A small network was shown many inputs. Here are its activations along a few directions, one row for each input.
In each table, some parts of the input vary, and every possible input appears once, in random order.
Descriptions start from the smaller parts, as in this example, which fits no table here: one of 2 separate values, together with either a single point or one of 11 places along a line or (one of 5 places around a ring, together with one of 6 places along a line).
Shared parts are said once, and a part with two or three values counts as separate values.
In the rows, 128 means zero.

Other details of the inputs vary at random and push rows far along three fixed directions, the same in every table; ignore that.

Rows:
r1: [151 160 162 134 117 150 146 117 146 140  75 114  68  49 145]
r2: [176 105 106 166 104 144 111 164 114 128 142 128 146 103 164]
r3: [ 92 109  98 126 128 160 109 137 115  82 141 119 137 110  53]
r4: [133 106 114 134 138 112 110 130 137 119 160 123 162 182 128]
r5: [178 113 109 171  91 156 121 150 119 148 141 135 119  89 188]
r6: [ 93 151 151  91 135 133 133  95 133 137  85 117  99 111 118]
r7: [125 114 133 126 133 132 107 130 106 119 140 135 158 191 145]
r8: [124 107 117 137 124 126 109 119 124 146 157 140 155 164 149]
r9: [147 125 141 132 140 120 121 136 100 128 146 148 152 200 131]
r10: [177 125 150 158  99 157 107 138 144 138 118 104 105  87 226]
r11: [122 108 122 128 132 106 112 133 116 127 160 133 171 174 144]
r12: [188 127 137 163 115 165 116 151 125 137 129 103 124 110 184]
r13: [103 102  92 140 128 149 101 142 107  98 159 121 160 153  87]
r14: [144 127 125 125 139 139 114 136  99 146 139 132 157 196 135]
r15: [110 110 107 127 140 185  88 143 114  56 125 109 147 120  41]
r16: [130 135 162 125 132 104 125 119 129 141 132 137 129 185 188]
r17: [121 136 143 126  92 129 139 119 153 133  84 121  82  25 153]
r18: [113 146 120 116 147 118 150 127 138 110 115 118 110 116  72]
r19: [ 84 134 137 104 129 112 140 120 138 110 108 132 113  95  93]
r20: [140 134 135 127 127 101 143 115 128 186 147 160 136 172 172]
r21: [134 109  99 141 152 133 125 159 115  90 160 126 154 167  77]
r22: [103 165 169  91 145 102 162 100 118 154  97 144 111 163 115]
r23: [175 108  91 160 125 167 107 150 136 104 140 108 143  95 107]
r24: [159 117  90 152 112 186 102 147 132 104 107 108 131  23  94]
r25: [ 81 142 147  94 145  83 160 109 150 118 120 132 106 149  97]
r26: [135 123 141 126 127  87 137 119 144 145 151 133 133 173 182]
r27: [ 96 163 155 100 133  88 177 104 134 169 111 162  87 130 128]
r28: [153 123 118 136 144 107 137 136 125 132 160 128 149 176 142]
r29: [103 141 127 109 142 116 145 135 122 118 113 137 119 104  76]
r30: [116 138 112 118 145 129 135 130 121 119 119 121 137 103  85]
r31: [ 98 168 152  95 137  90 175  93 138 178 110 150  96 129 131]
r32: [ 84 143 138 105 130 122 146  97 139 137 112 124 105  98 106]
r33: [161 110 140 147  95 117 114 124 147 162 126 138 127  89 215]
r34: [103 127 113 120 132 126 128 127 143  92 124 110 123 119  79]
Each input here is: one of 2 separate values, together with either one of 5 places along a line or (one of 3 separate values, together with one of 4 places along a line).
Changing only the choice among 2 separate values turns r30 into r11. The same change can be made to r14. Which row results?
Answer: r6
Change only the choice among 3 separate values in r11. List by row number the other rows that result.
Answer: r26, r32

Rows:
r35: [131 143 166 119 142  99 155 125 119 145 133 153 121 179 186]
r36: [119 105 112 135 125  75 133 130 137 144 178 144 144 176 157]
r37: [189 147 135 150 114 157 124 124 142 155 117 108 104  75 166]
r38: [103 115 141 115 130 126 102 117 113 130 138 147 148 183 135]
r39: [107 119  91 131 138 110 124 142 105 113 147 146 170 123  73]
r40: [162  90  82 158 114 144 119 147 148 102 156 129 135  97 120]
r41: [156 123 140 138 132 112 130 154 116 124 137 129 141 187 170]
r42: [162 137 145 139 106 140 136 120 113 185 112 148 103 119 181]
r43: [157 130 118 133 135 130 118 141 108 150 136 121 150 174 145]
r44: [167 143 141 150 100 170 143 119 134 166  91 125  88  41 187]
r45: [ 51 158 132  99 112  95 170  90 170 139  89 124  65  34 106]
r46: [115 111 130 117 135 125 106 125 125 113 130 119 161 173 141]
r47: [133 144 131 127 153 141 130 138 133  86 124 107 127 139  81]
r48: [ 50 176 180  60 165  68 156  67 159 139  91 121 105 170  80]
r49: [129 106 136 134 111 156  96 127 120 125 140 116 136 119 158]
r50: [118 121 116 134 132 181 116 152 102  67 114 117 126 113  33]
r51: [127 108  80 136 134 150 118 158 132  93 143 123 153  74  57]
What is each input in this table made of?
Answer: either one of 5 places along a line or (one of 3 separate values, together with one of 4 places along a line)
Change only the place on the line of 4 in r42. List by row number the other rows that result.
Answer: r37, r43, r44
